These are the activations of a small neural network, seen along a few directions. Each row is one input.
In each table, some parts of the input vary, and every possible input appears once, in random order.
A made-up example of a description, with smaller parts first: one of 3 separate values, together with either a single point or one of 9 places around a ring or (one of 6 places along a line, together with one of 8 places around a ring).
Shared parts are said once, and a part with two or three values counts as separate values.
In the rows, zero is written as 128.

Other details of the inputs shift rows strongly along two fixed directions, in all tables alike. That doesn't count.

Table:
r1: [111 140 120 139 143 109  82  92  53  86 131 122 116 155]
r2: [109 120 132 152 137 148 112 118 104 129 125 133 145 110]
r3: [164 130 141 124 131 153 172 127 179 147  92 143 150  83]
r4: [ 89 127 169 116 163 101 135 117 138 131 155 143 118 130]
r5: [127 149 123  99 105 163 173 127 116 120  66 102 126  99]
r6: [144 110 156 116 143 105 119 136 192 152 177 159 139 130]
r7: [179 145 130 171 121 174 195 142 193 140  73  96 138  77]
r8: [161 146 138 115 134 113 127 109 129 110 123 134 136 130]
r9: [170 116 127 124 121 120 178 128 171 149  87 127 117  92]
r10: [109 153 130 100 112 141 124 126 109 109 123 125 133 143]
r11: [165 109 122 133 127 106 129 137 156 153 146 141 129 130]
r12: [131 107 173  85 166  50 145 138 220 152 205 159 109 145]
r13: [103 151 123 135 124 137 116 155 156 121 172 113 110 159]
r14: [132 120 112 153 120 164 192 116 112 143  27 105 117  58]
r15: [100 136 133  97 125 135 115 142 138 126 153 140 137 149]
r16: [176 108 125 133 120 125 177 145 167 154  91 128 122  90]
r17: [ 97  99 141 142 145 115 120 129 139 152 169 145 133 125]
r18: [123 145  94 127  97 158  62 126  60  96 129 118 143 159]
r19: [131 128  88 129  95 144 107 141  86 136 114 109 124 145]
r20: [118 118 111 156 134 116  99 121  68 113 122 122 120 142]
r21: [120 147 107 101 112 119  96 115  69  88 127 105 113 169]
r22: [106 131 139 143 146 150 122 114 105 120 118 139 148 116]
r23: [161 117 118 138 123 116  92 121 128 127 162 147 138 147]
r24: [126 128  92 127  93 158 101 136  91 123 122 115 135 136]
r25: [111 111 120 105 117 104 121 159 132 137 149 121 108 155]
r26: [130 124 180  96 155  79 140 133 206 142 191 170 133 139]
r27: [103 109 132  93 124  98 128 145 143 135 158 125  99 163]
r28: [121 128  88 169 126 122  62 107  33 103 134 121 139 162]
r29: [115 142 143 142 133 168 174 111 117 131  65 127 139  71]
r30: [107 147 132 180 145 148 127 127 130 113 135 105 128 130]
Each input here is: one of 3 separate values, together with either a single point or one of 9 places around a ring.
Changing only the choice among 3 separate values turns r4 into r8. The same change can be made to r1. Which row results?
Answer: r12
Which other rows agree with r5 in the choice among 3 separate values? List them by row number.
Answer: r10, r13, r15, r18, r19, r21, r24, r25, r27

Table:
r31: [142 140 107 127 115 105  62 126  92  93 167 127 125 190]
r32: [152 115 151 120 141 119 184 126 181 153 106 136 125  86]
r33: [127 109 148 107 139 100 138 146 184 155 164 150 123 131]
r34: [124 152 114 154 117 194 161 112  82 113  38 102 141  78]
r35: [157 131 104 138  95 173 175 144 133 143  61 101 129  88]
r36: [178 150 100 169 106 190 151 110  99 115  39 107 148  79]
r37: [156 138 110 165 111 181 159 125 114 131  59 110 146  79]
r38: [160 138 122 114 112 134 145 128 138 121 105 119 126 123]
r39: [ 92 107 167 119 157 117 165 146 206 168 168 143 123 106]
r40: [109 131 114 144 138 104  59 105  63  97 167 128 124 176]
r41: [ 87  95 163  96 148  98 151 155 202 174 188 149 116 125]
r42: [ 84 133 133 109 135 104  79 122  86 105 168 139 124 175]
r43: [144 133 113 147 133 100  60 109  77  93 158 136 131 178]
r44: [149 155 121 140 135 113  64  95  81  82 154 138 142 172]
r45: [127 151  97 129  94 189 167 128  82 116  35  90 126  90]
r46: [126 104 168  88 149  85 153 146 210 161 182 157 123 127]
r47: [119 141  98 129 108 135  79 123  71  97 140 109 122 169]
r48: [125 127 118 146 137  90  53 115  78  99 182 139 129 189]
r49: [ 95 113 155 119 143 135 193 139 163 159 100 128 117  80]
r50: [108  96 160 102 147  95 163 161 217 184 179 154 121 119]
What is each input in this table made of?
Answer: one of 4 places along a line, together with one of 5 places along a line
Changing only the place on the line of 5 turns r36 into r39. The same change can be made to r33. Which row results?
Answer: r41
Start at r32 and move only the place on the line of 5, one step at a time. The first step leads to r43. Which rows follow, in order?
Answer: r48, r40, r49
Change only the place on the line of 4 in r49. List by row number the other rows that result.
Answer: r34, r42, r45
